Each row has a name. Each question is about the rows just above it. Places in a row count from 1.

<103>: [100  86 143 144 157 169 114  60 122 150 138 146 143 129  84 147  90 196
 153 176 146 125  94 118 106 168 114]
<79>: [ 64  89 113 120 131 140 150 158 129 138 173  98 113 150 111 107 141 165
  79 103 124 131 169 174  81 141 113]
<51>: [125 107 154 143 135 152 123  68 116 135 128 166 157 121  81 126 109 184
 145 195 155 115 112 126 121 144 101]
<41>: [ 35 163  95 100 125 161 134 109 121 134 124 103 119 156 143  98 120 105
 101 160 201 106 126 152 127 113 125]
<57>: [ 60  96 112 130 130 137 152 158 130 134 176 101 117 145 107 110 140 166
  74  98 125 129 164 176  80 138 115]
<93>: [ 98  89 145 142 162 162 116  58 116 149 142 144 139 128  81 146  97 189
 148 178 143 125  95 114 111 174 119]
<121>: [ 33 166  95 101 129 163 134 106 117 137 123 104 109 157 140 103 123 106
 108 159 207 105 128 152 133 105 123]
<185>: [127 138  97 152 145  90 114 147  80 172 112 145  80 132 168 155 120 186
 137 111 182 152 114  97 154 122 158]
Count the entries of [ 33 166  95 101 129 163 134 106 117 137 123 104 109 157 140 103 123 106
 108 159 207 105 128 152]: -> 24
How many entries does [100  86 143 144 157 169 114] have? -> 7
Where does [ 98  89 145 142 162 162 116  58 116 149 141 144 139 128  81 146  97 189
 148 178 143 125  95 114 111 174 119] differ from <93>, and what was there? -> 11, [142]
[100] with -1 step of 1 on every entry: -> [99]
Shift each entry of [113] by -1 times 1: -> [112]

<7>: [169 102  97 144 125  86]
<185>: [218  91 139 124 148  88]
<31>: [160  85 105 116 115 110]
One entry of <31> was changed: [161  85 105 116 115 110]. Where, and from what? -> 1, [160]
[160  85] with +1 step of 1 on every entry: -> [161  86]
Where does [218  90 139 124 148  88] differ from <185>, and what was there? -> 2, [91]

<41>: [ 95  92 133 151 112 146 119  73 145]
<31>: [113 159  78 131 120  93  69 142  86]
<111>: [136 161 105 128 119 102 111 172  97]
<51>: [121 137 124 181  34 132 130 142 135]
<121>: [155 169 118 134 107 110 133 192 108]
Where does [121 137 124 182  34 132 130 142 135] differ from <51>, and what was there? -> 4, [181]
[159  78 131 120] with +1 step of 1 on every entry: -> [160  79 132 121]

<116>: [157 121 133  99 138 146 151  82 122]
<51>: [153 135  93  81 152 172 111 167  76]
<41>: [134 152 158 168  94  65 109  76 174]
<111>: [ 95 113 132 132 150 122 132 152 160]
<57>: [133 104 126  79 167 161 165  38 120]
<7>: [147  64 107 126 136 147 179  86 141]
<93>: [147  64 107 126 136 147 179 127 141]
<79>: [192 140 151 205  40  61 122  84 181]
<103>: [169  81  96 122 131 150 163 108 128]
How many entries does [133 104] have? -> 2
Where does [133 104 126  79 167 161 165  37 120] differ from <57>, and what was there? -> 8, [38]
Move every entry of [169  81  96] by -1 step of 1. -> [168  80  95]
Shift each entry of [135  93  81 152] by +1 times 1: -> [136  94  82 153]
Number of entries in [134 152 158]: -> 3
Number of entries in [169  81  96 122 131]: -> 5
Number of entries in [ 95 113 132 132]: -> 4

<111>: [107 137 134 155 140 150 136 112 126  74 175 138 117 133 115 102  89 133
 133 148 150 103 129 122 127 113 108 125 134 115 134 115 119 117 175 127
 121 131 116 159 143]
<51>: [135 122 143 113 153 106 123 151 113 148 112 138 124 136 139 153 123 139
 145 108 104 123 111  92 108 141 155 132 126 137  61 155 138 100 137 105
 128 118 150 120 142]
<116>: [137 139 120 146 107 133 147 167 111 150 153 155 129 110 140 129 138 103
 123  91 138 129 124 127 151  91 158 179 135  98 146 107 123 147 122 147
 141 141 131 114 134]
<31>: [118 116 118 118 147  95 122 134 139  83 144  95 114  79 129 129 145 117
 104  99 155 158 140 152 145 154 154 145 122 114 109 151 126 110 120 115
 134 136 132 140 129]
<93>: [128 134 128 102 138 151 130 122 160 114 171  93 126 132 128 117 117 139
 119 124 126 141 112 139 120 137 133 110 136 107  85 161 171 164 113 126
  99 161 116 137 117]
<103>: [107 111 132 125 114 116 143 155 124 145 128 111 142 101 144 123 140 111
 117  84 157 116  92 142 161 129 156 127 134 117 102 136 124 113  99 176
 124 145 124 105 142]
<41>: [127 101 133 145 141 150 156 131 104 131 143 140 134 147 149 152 138 166
 155 118 109  91 111 124 162 149 142 106 152 140 116 159 126 105 128 130
  92 146 134 129 149]
<121>: [150 135 157  98 120 114 115 137 157 103  90 135 101 133 136 120 147 117
 106 155 114 120 147 113 135 131 109 137 133 115 153 117 104 122 148 130
 112  94 137 161 173]
Where does [118 116 118 118 147  95 122 134 139  83 144  95 114  79 129 129 145 117
 104  99 155 158 139 152 145 154 154 145 122 114 109 151 126 110 120 115
 134 136 132 140 129] differ from <31>, and what was there? -> 23, [140]
One entry of <31> was changed: [118 116 118 118 147  95 122 134 139  83 144  95 114  79 129 129 145 117
 104  99 155 158 140 152 145 155 154 145 122 114 109 151 126 110 120 115
 134 136 132 140 129]. Where, and from what? -> 26, [154]
Count the entries of [128 134 128 102 138 151 130 122 160 114 171  93 126 132 128 117 117 139
 119 124 126 141 112 139 120 137 133 110 136 107  85 161 171 164 113 126
  99 161 116 137 117]: -> 41

<185>: [141 172 140  90  70 160]
<7>: [132 142 152 148 119 128]
<111>: [109 137 123 132 137 205]
<41>: [121 131 151 132 119 117]
Number of entries in [121 131 151 132 119 117]: -> 6
Where does [121 131 151 132 119 118] differ from <41>, and what was there? -> 6, [117]
Number of entries in [121 131 151 132 119]: -> 5

<79>: [ 91  59 145 157]
<51>: [ 91  59 146 159]
<7>: [ 91  59 105 164]
<111>: [ 96 134  94 164]
Changed <51>: [ 90  59 146 159]. Place and old value: -> 1, [91]
Number of entries in [91 59]: -> 2
Where does [ 96 135  94 164] differ from <111>, and what was there? -> 2, [134]
How many entries does [91 59] have? -> 2
Where does [ 90  59 105 164] differ from <7>, and what was there? -> 1, [91]
Changed <79>: [ 91  59 145 156]. Place and old value: -> 4, [157]

<116>: [ 71 184 120 100 186  98 222 109]
<51>: [162 137 204 155 123 127 109  47]
<103>: [ 84  94 145 167 206 194 129 109]
Number of entries in [ 71 184 120 100 186  98 222 109]: -> 8
Changed <103>: [ 84  94 145 167 206 194 129 110]. Place and old value: -> 8, [109]
Changed <116>: [ 71 184 121 100 186  98 222 109]. Place and old value: -> 3, [120]
One entry of <116> was changed: [ 71 184 120 100 186  98 222 110]. Where, and from what? -> 8, [109]
How many entries does [ 71 184 120 100 186  98 222] have? -> 7
Shift each entry of [186  98] by +1 times 1: -> [187  99]

